A small network was shown many inputs. Here are its activations along a few directions, one row for each input.
In each table, some parts of the input vary, and every possible input appears once, in random order.
Descriptions start from the smaller parts, as in this example, which fits no table here: one of 8 places around a ring, together with either a single point or one of 11 places along a line or (one of 3 separate values, together with one of 6 places along a line).
Shared parts are said once, and a part with two or three values counts as separate values.

Other details of the inputs shift rows strongly along two fixed directions, in all tables alike. That doesn't count.

A family of inputs:
row 1: [ -9 -12 -73  -4 -16 -61   2  49  22 -45 -68 -17 -65]
row 2: [-23 -43  75  26  32  27  40 -59 -63  45  24   4   6]
row 3: [-17 -20  74  25  70  -6  30 -45 -68  33  32  -6  13]
row 4: [ 49  59 -14   3 -47  32 -44 -10  74 -30  51  30  75]
row 5: [-22 -40  76  17  51  13  23 -53 -72  46  26   0  14]
row 6: [-20 -31  72  36  37  27  41 -54 -68  42  29  11  -5]
row 7: [ 60  58 -16   4 -49  26 -38  -4  64 -33  61  35  70]
row 8: [-27 -37  66  64  56 -25  40 -79 -38  -4  10  -7  17]
row 9: [ 61  49 -12 -14 -34  11 -55  -2  63 -28  54  25  89]
row 10: [ 64  62 -14  -4 -28  11 -54   2  58 -31  59  33  78]
row 11: [-29 -20  76  24  73   0  24 -52 -59  37  23 -12  18]
row 12: [-18 -15 -63 -35 -44  -3  18  61  20  -8 -61 -23 -66]
row 13: [-36 -17 -41 -25 -14   2   8  45  -8  16 -65 -15 -79]
row 14: [-27  -1 -64 -27 -37   2  14  60  25  -8 -66 -21 -72]
row 15: [-25 -18  75  37  67  -2  46 -54 -44  20  22 -24  22]
row 16: [-24 -14 -42 -32   3 -18  -4  58 -26  15 -54 -14 -77]
row 17: [ 59  30 -20  13 -45 -13 -61 -27  68 -53  42  43  84]
row 18: [-26 -14 -44 -15 -22  -3  37  50  -5  -2 -52 -21 -79]
row 19: [-35 -14 -40 -34   5 -12 -10  51 -16  18 -64 -20 -72]
row 20: [-13  -8 -59 -54  -5 -36 -16  72   6   0 -60 -29 -53]
row 21: [ 58  46 -14  -6 -54  26 -40  -8  69 -30  56  28  81]
Each input here is: one of 3 separate values, together with either a single point or one of 6 places around a ring.
Changing only the choice among 3 separate values turns row 2 into row 6. The same change can be made to row 21. Which row results?
Answer: row 7
Which other rows agree with row 4 in the choice among 3 separate values? List them by row number.
Answer: row 8, row 11, row 13, row 14, row 15, row 19

A family of inputs:
row 22: [ 55  57  -1 -15 -52  54 -69 -15  62  -9  66  43  94]
row 23: [ 10  13 -83 -48 -53 -11  -2  85  45 -17 -51 -22 -56]
row 24: [-18 -20  16   8  -3  18   5 -21 -14  13  -7   3  -7]
row 25: [-20 -22  15  -1  17 -23  14 -22   0  -9  -8 -18  23]
row 26: [ 66  64  -3   2 -31  25 -76 -17  70 -21  64  32  96]
row 27: [ -8 -13  14  28   9   1  15 -23   0  -2 -11  -8  -4]
row 28: [ -2 -25  12   3   6  -1   1 -12 -29  16   3  12  -8]
row 29: [ 79  58  -5   4 -45  31 -50  -9  66 -28  73  37  93]
row 30: [ -7 -12  14  24  18 -11  -1 -23  -6   1  -9  -9  -5]
row 31: [ -3  19 -92 -24 -42 -24 -13  72  46 -40 -61  -6 -60]
row 32: [ -9   9  14  11  31 -11  13  -3 -14   0   9 -13  -2]
row 33: [-23 -11   8  -2  18 -28  21 -14  -7 -19   3  -6  20]
row 34: [-11  -3  20   5   6  17  26 -11   0  15  -1 -18  -1]
row 35: [  7 -18  12  23  13 -19   8 -15 -17  -3   3  -4  -8]
row 36: [  6 -18  12  26   3  -6  24 -15 -10  -6   0  -3  -7]
row 37: [ -6  -2  19  15  18   7  21  -9   1   6  -4 -24   3]
row 38: [-19  -9  10   5  14   2   1 -13 -28  11   2  18  -9]
row 39: [-21   1  16  -5   9  18  20  -1 -22  13  11  -2  -4]
row 40: [ 80  59  -5   0 -36  18 -67  -9  59 -25  76  37  92]
row 41: [ -3 -14  19  -7   0  16  21   0 -23  18  11  -8  -3]
row 42: [-15   7  16   5   9  13  34  -5  -9   7   9  -7  -5]
row 43: [  0 -20  14  17  -8   5  29 -17 -12   4   3   2 -11]
row 44: [  8  -9  21  -4  24  -9   4   2 -26  16   6  -9  -1]
row 45: [ 14   2 -85 -43 -39 -36 -39  77  28 -21 -62  -2 -60]
row 46: [-22 -10  12   8   0  13  14 -15 -23   5   4  14 -11]
row 47: [-26 -12   9  17   5   2  37 -13 -18   1 -10   0 -27]
row 48: [-11  -2  10  24  22 -16   7 -17 -16  -8   2   2  -9]
row 49: [-13  -9  19  -8  20  12  -2  -6 -17  28  -2  -9   2]
row 50: [-10   7  18  -3  33  -7   3   0 -24  11   6  -2  -1]
row 51: [ -5 -25  14   6  -9  10  15 -14 -25   9   4   7 -10]
row 52: [  0 -14  17 -10  15   5   8   2 -28  24  10  -4  -1]
row 53: [-12  -4  14  11  24 -12  -3 -13 -26   3  -1  13  -8]
row 54: [ -9  23 -87 -61 -31 -14 -30  89  29  -9 -52  -6 -54]
row 55: [-15 -20  14   5  11   6  -8 -19 -18  20  -9   7  -5]
row 56: [ -8 -14  18  11  20  -8 -12 -19 -17  12 -12   2  -5]
row 57: [-13 -14  16  19  -3  12  19 -25  -1   7  -9  -2  -8]
row 58: [  2  18 -79 -55 -25 -23 -42  83  40  -9 -66 -22 -50]
row 59: [-10   8  14  15  21   2  30  -3  -8  -3   7 -13  -1]
row 60: [ -7 -28  13  -3  12 -30  23 -15 -10 -13   3 -13  20]
Changing only one part turns row 54 into row 52. The same change can be made to row 46. Which row results?
Answer: row 51
What is each input in this table made of?
Answer: one of 3 separate values, together with either a single point or (one of 2 separate values, together with one of 6 places around a ring)
A walk changes only the place on the ring of 6. It starts at row 24 and steps to row 55. List the rest of the walk in order.
Answer: row 56, row 30, row 27, row 57
A walk changes only the place on the ring of 6. It starts at row 40 and steps to row 44. List the rest of the walk in order.
Answer: row 52, row 41, row 23, row 29
Change only the choice among 2 separate values in row 29. List by row number the other rows that result.
Answer: row 36

A family of inputs:
row 61: [ 30  29  10  19 -14  18 -18 -27  32 -18  39  22  52]
row 62: [  5  16 -16 -17  -3   3 -22  22   8   4  -7   2  -4]
row 63: [ 26  21  51  36  17  12 -13 -59   6  -8  61  24  74]
row 64: [  7   7 -20   1  -8 -16 -15   9  21 -18 -10  -6   0]
row 65: [  0   3 -22  -2 -20  -3  -3   6  23 -19 -10  -1   1]
row 66: [ -8 -25  49  26  18  14  41 -38 -31  19  18  -3   7]
row 67: [ 30  11  53  22  18  14 -24 -56   0   8  59  25  77]
row 68: [  6   4 -20 -16  -4 -15 -20  17   8 -10  -5   3   3]
row 69: [ -2  13 -17 -18 -16  14 -11  17  12   5  -5   5  -6]
row 70: [ 28  16  51  27  20  15 -27 -55  -1   6  63  24  74]
row 71: [  8  12 -18  -4 -21   9   2  18  16  -7  -3   4  -9]
row 72: [-36 -40  16  18  40 -33  48  -4 -43   6 -33 -37 -49]
row 73: [-38 -32  20   0  45 -14  41   9 -57  28 -30 -29 -53]
row 74: [  6  10 -17 -16  -7   3 -26  19   7   5  -7  -1  -4]
row 75: [  6  11 -20 -15   0 -16 -17  19  10  -8  -4   4   1]
row 76: [  4   1 -22  -4 -22   7 -21  10   0   1 -11  26 -22]
row 77: [  6   7 -22   4 -17  -2  -4   8  24 -16  -9  -5  -4]
row 78: [ -1  11 -19  -7 -21  10   0  13  21  -5  -8   4  -5]
row 79: [  1  11 -22  -1 -15  -4   0   8  25 -17 -10   0  -1]
row 80: [-16 -21  48  11  34   6  18 -33 -46  24  21   0  12]
row 81: [  6  10 -21  -5  -7 -20  -7  12  17 -20  -6   1   1]
row 82: [-37 -34  17  16  44 -33  51  -1 -43   5 -33 -35 -49]
row 83: [  1   4 -19 -20 -22  12 -11  18   7   1  -1   7  -6]
row 84: [  2   5 -19 -15  -2 -13 -24  14  13  -8 -10   1   4]
row 85: [  7  14 -17 -11   4 -12 -22  18  14  -7  -9  -1   0]
row 86: [ 27  15  52  22   1  40 -14 -50  -8  15  71  30  64]
row 87: [-38 -45  17  17  30 -19  58  -9 -34  11 -40 -37 -48]
row 88: [  1  12 -20  -4  -6 -17 -10   9  22 -19 -10  -1   2]
row 89: [  1   4 -21  -5 -10 -16 -13   8  20 -21 -11  -2   4]
row 90: [ 31  21  51  25  23  13 -20 -49  -6   3  67  29  73]
row 91: [  3   2 -20  -9 -27   8   0  14  15  -9  -4   5  -5]
row 92: [  5   9 -23  -1 -17  -6   4  11  21 -19  -5   2  -3]
row 93: [-14 -19  48  32  22  18  34 -40 -29  19  17  -7   5]
row 94: [  0   7 -17 -22  -9   2 -24  18   7   2  -8   3   1]
row 95: [  3  15 -16 -15 -14  15 -13  20  12   4  -5   3  -9]
row 96: [-10 -23  50  14  23  17  30 -34 -40  29  21  -2   6]
row 97: [  9   6 -19  -3 -25   9  -1  16  16  -6  -3   1  -9]
row 98: [-15 -24  45  28  33 -12  29 -43 -33   1  18  -6  16]
row 99: [-33 -27 -15  -2   4  -6  12  15 -28  16 -49  -3 -67]
row 100: [ 12   4 -16 -22 -11  -1 -19  21   5   5  -5   3  -2]
row 101: [ 12   7 -19 -10  -2 -15 -22  19   9  -7  -4  -1  -2]
row 102: [-13 -13  50  18  29  19  30 -30 -41  26  24  -1   3]
row 103: [ 10   9 -18 -16  -8   0 -22  22   3   3  -2   2  -5]
row 104: [  4  10 -20  -8 -23   7   3  16  16  -7  -3   6  -7]
row 105: [  4  13 -18 -21  -6  -1 -17  22   4   2  -2   7  -3]
row 106: [  2  13 -19 -14   2 -13 -21  16  14  -6  -9   1   2]
row 107: [  2  12 -18 -19 -18  11  -8  20   8   3   0   7  -8]
row 108: [-41 -42  22  -1  29  -1  47   0 -47  33 -36 -32 -53]
row 109: [ 13   1 -21  -2 -21  -7   2  10  22 -16  -8  -1  -2]
row 110: [ 14   3 -18 -15  -4 -16 -19  18  11  -5  -7   1   2]
row 111: [-10 -24  48  29  35 -11  27 -45 -26   8  11 -11  16]
row 112: [  3   9 -17 -14 -18  15 -16  17  12   5  -5   0  -9]
row 113: [-36 -24 -12 -18   4  -1  22  23 -21  15 -40 -22 -51]
row 114: [  4  13 -17  -3 -19  12  -2  16  20  -6  -8   1  -8]
row 115: [  7   3 -17  -7 -25  10  -2  12  22  -3 -11   0  -5]
row 116: [ -1   4 -19  -8 -26  11  -3  11  19  -7  -9   3  -3]
row 117: [ 37  18  12  11 -13   0 -25 -26  26 -18  40  23  58]
row 118: [  8   6 -15 -21  -9   1 -23  18   9   7 -10   1  -1]
row 119: [ 11   5 -23   4 -19  -5  -1  11  20 -18  -5  -2  -6]
row 120: [-43 -45  14  15  28 -21  60  -7 -41   4 -34 -32 -48]
row 121: [-19 -12  49  13  40   8  18 -34 -40  28  17  -2  12]
row 122: [ 10  11 -22   2 -15  -5   2  13  20 -19  -5   0  -6]
Changing only one part turns row 86 into row 112. The same change can be made to row 122. Which row results?
Answer: row 61
Changing only one part turns row 81 into row 88. The same change can be made to row 98. Which row results?
Answer: row 89
What is each input in this table made of?
Answer: one of 2 separate values, together with either a single point or (one of 5 places around a ring, together with one of 6 places around a ring)
A walk changes only the place on the ring of 5. It starts at row 102 and steps to row 86. List the rest of the walk in order.
Answer: row 96, row 83, row 107
Change only the choice among 2 separate values in row 102. List by row number the other rows that result.
Answer: row 95
